A small network was shown many inputs. Here are its activations along a few directions, one row for each input.
In each table, some parts of the input vary, and every possible input appears once, in random order.
Descriptions start from the smaller parts, as in this example, which fits no table here: one of 5 places around a ring, together with either a single point or (one of 2 separate values, together with one of 4 places along a line) or one of 9 places along a line.
Shared parts are said once, and a part with two or three values counts as separate values.
In the rows, 128 means zero.

Other details of the inputs shift rows strongly along two fixed directions, in all tables alike. That doesn't count.

A family of inputs:
r1: [158 158  88  62 122 132 124 159 120 144 193]
r2: [145 116 164 127 126 119 101 126 122 112 136]
r3: [153 135  47  72 135 129 134 151 101 151 161]
r4: [133 142 106  77 108 124 135 121 117 117 160]
r5: [161 102 211 143 151  88  59 103 126 140  97]
r6: [ 84 150 130 194  91 170 182 100 150  64 112]
r7: [106 116 201 212 138 121 134  98 149 118  61]
r8: [133 111 166 140 120 139 125 126 125 112 137]
r9: [172 125  78  67 167  97  85 164 121 171 143]
r10: [146 122 101  63 149  87  50 178  94 152 156]
r11: [ 99  79 242 233 124 147 136  78 149 114  61]
r12: [183  98 217 117 185  67  46 140 119 197 110]
r13: [ 77 145  94 127  82 154 205 117 125  78 130]
r14: [ 94 166  95 142  88 160 186 103 144  96 138]
r15: [107  84 225 199 135 125 130 103 134 125  70]
r16: [162 115  97 106 158 114 104 148 120 160 126]
r17: [ 94 157 108 143  93 151 173  98 139  88 128]
r18: [126 146  32  66 136 136 139 158 127 138 157]
r19: [132 140 131 114 119 137 139 121 133 145 150]
r20: [115 160 111 147 102 155 158 122 143  94 142]
r21: [150 114 101 103 167 108  86 149 127 160 124]
r22: [148 162 105 100 121 137 127 144 134 131 168]
r23: [189 108 191 101 163  93  49 149 116 172 149]
r24: [158 144  22  44 131 130 135 156  92 153 183]
r25: [101 117 108 131 123 115 102 162 129 133 136]
r26: [ 95 152 107 136 105 133 171 115 130  91 116]
r27: [ 96 153 123 160 100 162 178 104 149 112 129]
r28: [133 136 147 130 141 110 128 129 133 147 117]
r29: [155 124 140  71 146  93 106 150 107 167 151]
r30: [115  71 201 219 176 126  81 108 149 146  44]
r31: [113 146 112 133  97 148 155 118 130  77 143]
r32: [ 79 122  75 188 102 186 212 115 139  95 102]
r33: [ 86 139  42 149 102 177 206 133 141 100 124]
r34: [137 108 186 144 132 124 112 111 131 151 123]
r35: [148 117 175 121 145  85  88 123 117 131 103]
Description of these inputs: either one of 2 separate values or one of 9 places along a line or (one of 3 separate values, together with one of 8 places around a ring).
Which other rows does r19 become when the choice among 3 separate values takes its other values? List them by row number. -> r1, r12

A family of inputs:
r36: [ 84 168  70 117  89 154 182 122 141 101 146]
r37: [118 122 146 128 118 129 132 109 114 132 123]
r38: [123 110 162 140 123 139 120 126 123 113 136]
r39: [137  96 179 131 141 101  71 137 127 148 129]
r40: [155 168  98  62 134  94 121 135 116 145 160]
r41: [104 129  92 182 116 163 157 135 132 112 112]
r42: [157 102 195 140 136 115  98 109 118 146 114]
r43: [ 99 112 180 196  97 161 176  90 136 100  95]
r44: [159 140 150 117 133 119 115 120 134 124 144]
r45: [ 72 150 102 161  88 175 177 114 154  86 128]
r46: [112 164  57  72 100 137 146 132 127 123 171]
r47: [142 142  39  90 122 140 126 159 111 139 168]
r48: [149  91 140 136 165 125  96 127 134 169 103]
r49: [141 108 184 133 150  89  81 148 127 147 121]
r50: [136 121  91  84 143  89  92 148 105 110 116]
r51: [ 61 124 119 171  86 165 185 107 140  96 121]
r52: [125 120 173 164 129 146 109 110 144 109 115]
r53: [104 107 217 231 109 147 171  90 144 101  65]
r54: [115 117 140 124 121 121 117 139 129 127 142]
r55: [121 138 159 152 131 120 112 132 147 125 111]
r56: [152 125 151  91 139 105  93 149 114 136 156]
r57: [139 115  79  70 139  91  86 144 104 112 130]
r58: [121 129 175 170 132 140 120 111 144 103 110]
r59: [146 135  70  67 152 121 144 157 129 159 143]
r60: [143 159 108  80 133  95 107 145 126 147 147]
r61: [153 122 175 131 150  99  81 104 126 154 110]
r62: [180 140 130  70 138 108  88 128 119 143 169]
r63: [156 101 147 144 171 109  88 141 125 167 103]
r64: [138 109 105  93 146  88  78 141 109 114 112]
r65: [172 147 103  62 126 111 111 123 119 144 178]
r66: [ 62 133 116 170  86 165 193 124 140  84 128]
r67: [162 118 188 145 140 119  93 109 138 131 122]
r68: [ 94 117  91 157 123 171 182 120 145 122 110]
r69: [144 104 130 153 157 126  95 141 124 155 112]
r70: [147 112 174 135 147 106  60 127 139 148 121]
r71: [114 136 124 110 114 130 144 116 111 128 137]
r72: [155 103 151 138 175 106  98 140 132 170  98]
r73: [126 113 171 135 142 100  97 130 122 149 115]
r74: [109 172  72  93 101 138 174 115 126 113 154]
r75: [114  83 166 189 155 147 135 111 151 147  70]
r76: [132 127  68 116 127 142 132 145 119 140 146]
r77: [106 149  40  76 113 113 149 151 109  83 133]
r78: [123 177  85  89 109 141 157 142 131  98 167]
r79: [128 127  53  74 134 146 157 144 129 149 150]
r80: [157 108 110 108 162 118  93 144 120 165 129]
r81: [159 104 138 156 158 117  69 146 120 159 110]
r82: [142 127 146 110 117 135 132 127 119 123 149]
r83: [ 93 166  65 107  89 160 189 103 129 100 156]
r84: [130 125 174 158 133 138 102 114 145 112 116]
r85: [ 91 154 128 184  86 174 212 103 157  69 120]
r86: [137 139  53  74 137 134 147 150 124 151 155]
r87: [136 125 180 135 142  99 113 120 114 143 105]
r88: [137 156  91  96 105 138 158 111 125 115 168]
r89: [ 55 136 142 206  81 185 221 113 147  57 108]
r90: [ 98 132 113 120 109 131 147 128 124 124 141]
r91: [145 157  89  59 105 126 158 137 104 128 176]
r92: [142 147  67 110 134 129 122 165 112 140 149]
r93: [140 129  82 121 139 130 125 151 118 145 137]
r94: [ 85 134 145 183  79 179 209 106 139  76 116]
r95: [121 106 218 202 118 135 147 111 142 109  86]
r96: [ 95 118  94 147 129 163 187 124 148 129 108]
r97: [163 102 198 130 136 115  88 122 119 140 125]
r98: [144 124 197 180 138 113 128  96 144 124  92]
r99: [157 110 141 150 166 106  87 150 124 160 107]
r100: [161 159 102  75 124 114 129 124 119 133 168]
r101: [155 124 110 113 163 110 106 153 121 163 125]
r102: [108 130 145 154 119 129 120 111 145 128 109]
r103: [147 116 183 125 149  95  93 119 111 155 107]
r104: [109 155  87  83 109 117 158 148 118 126 159]
r105: [112 132 155 159 123 132 114 124 149 118 111]
r106: [156 111 118 116 162 113  93 144 120 165 125]
r107: [112 108 182 168 123 141 124 121 131 109 118]
Describe the family of inputs behind these rows. -> one of 4 places along a line, together with either a single point or one of 5 places along a line or (one of 2 separate values, together with one of 6 places around a ring)
Which other rows does r74 become when the place on the ring of 6 takes its other values? List them by row number. -> r36, r44, r58, r100, r105
Which other rows does r43 become when the place on the line of 4 takes its other values? List them by row number. -> r42, r53, r91
Which other rows does r97 become when the place on the line of 4 takes its other values? List them by row number. -> r82, r94, r95
A walk changes only the place on the line of 5. It starts at r41 and steps to r93. List the rest of the walk in order. -> r63, r86, r96
Which other rows does r74 become when the choice among 2 separate values takes its other values? List them by row number. -> r103

A family of inputs:
r108: [126 155  91 114  99 160 171 135 135 125 171]
r109: [108 117  27 125 120 179 204 147 119 121 132]
r110: [160 118 167 136 141 120  85 120 127 134 130]
r111: [120 170  53  78 119 118 142 144 116 120 149]
r112: [ 58 101  99 208 114 188 192 108 150 124  88]
r113: [194 142 124  68 154  98  81 145 127 177 166]
r114: [169 128 150  98 155  86  80 120 115 150 120]
r115: [119 111 180 156 127 142 140 121 126 134 119]
r116: [141  98 182 132 136 109  90 124 117 129 120]
r117: [ 94  94 174 183 123 135 118 132 138 104  91]
r118: [141 123 147 144 146 123  80 144 137 127 128]
r119: [ 85 136  98 145 105 129 162 127 128  98 110]
r120: [104 134 113 126 108 126 162 110 122 102 122]
r121: [157 120 155  90 157  83 101 130 119 168 132]
r122: [132 120 157 105 139 111 128 130 119 149 134]
r123: [ 79 117 121 154 103 137 157 128 133  93 104]
r124: [133 178  42  68 125 125 135 152 121 122 164]
r125: [142 118 167 176 134 133 113 104 141 118 104]
r126: [133 123 176 173 141 133 133 104 156 139  89]
r127: [151 132 158 117 150 108 119 119 135 157 112]
r128: [149 168  67  64 121 122 135 131 119 124 164]
r129: [159 140 115  74 125 122 115 153 108 161 185]
r130: [125 103 184 177 121 140 113 110 127 116 112]
r131: [ 95 143  78 119  98 161 152 149 129  95 160]
r132: [164 124 152 137 166 102  59 139 135 145 120]
r133: [ 90 115 151 160 103 142 162 103 128  93 103]
Describe the family of inputs behind these rows. -> either one of 2 separate values or (one of 3 separate values, together with one of 8 places around a ring)
Which other rows does r111 become when the place on the ring of 8 takes its other values? List them by row number. -> r117, r118, r119, r123, r124, r131, r132
Which other rows does r116 become when the choice among 3 separate values takes its other values? List them by row number. -> r115, r117

A family of inputs:
r134: [181 141 118  59 136  99  74 148 110 143 175]
r135: [102 102 141 170 134 131 106 126 129 119  93]
r136: [173 150 106  31 142  78  91 143  99 160 172]
r137: [ 99 109 123 170 133 131 139 131 138 109  90]
r138: [ 75 132  81 156 108 151 170 128 139  96 106]
r139: [160 134 156 119 140 107  83 127 128 135 142]
r140: [113 128 158 155 122 136 141 120 142 126 123]
r141: [138 140  71 100 140 146 155 128 134 149 139]
r142: [ 81 105 136 191 121 143 133 116 143 109  82]
r143: [ 94 132 139 159 105 154 166 114 141 112 128]
r144: [141 103 139 167 151 138 120 132 133 158 104]
r145: [ 99 177  51  75  88 143 202 126 120  99 168]
r146: [ 84 114 112 176 121 145 159 130 135  91  93]
r147: [129 116 201 172 140 106 113 106 137 134  81]
r148: [186 124 154  81 147  94  57 141 116 148 160]
r149: [166 164  81  41 122 112 102 150 110 132 193]
r150: [155 123 150  89 139 110  96 143 114 153 153]
r151: [135 101 139 179 147 141 121 133 131 152 103]
r152: [161 110 187 118 152  87  81 118 115 151 112]
r153: [113 180  62  91  90 152 173 130 129  92 175]
r154: [162 129 122  63 130  97 107 132 105 143 157]
r155: [ 99 120 167 173 112 152 157 110 138 114 113]
r156: [150 106 176 125 140 118  96 133 125 147 135]
r157: [ 85 150  39 104  99 158 178 149 116  85 147]
r158: [150  99 198 142 146 100  92 112 120 140 100]
r159: [108 151 134 162 106 151 157 115 147  95 122]
r160: [130 108 131 166 147 146 141 114 143 147  98]
r161: [110 142  51 122 115 169 189 134 134 128 143]
r162: [133 120 188 158 138 118 113 123 141 145 105]
Describe the family of inputs behind these rows. -> either one of 5 places along a line or one of 6 places around a ring or (one of 3 separate values, together with one of 6 places along a line)
A walk changes only the place on the ring of 6. It starts at r138 and steps to r137. List the rest of the walk in order. -> r146, r157, r135, r142
Which other rows belong to the same alternative as r151? List them by row number. -> r141, r144, r160, r161
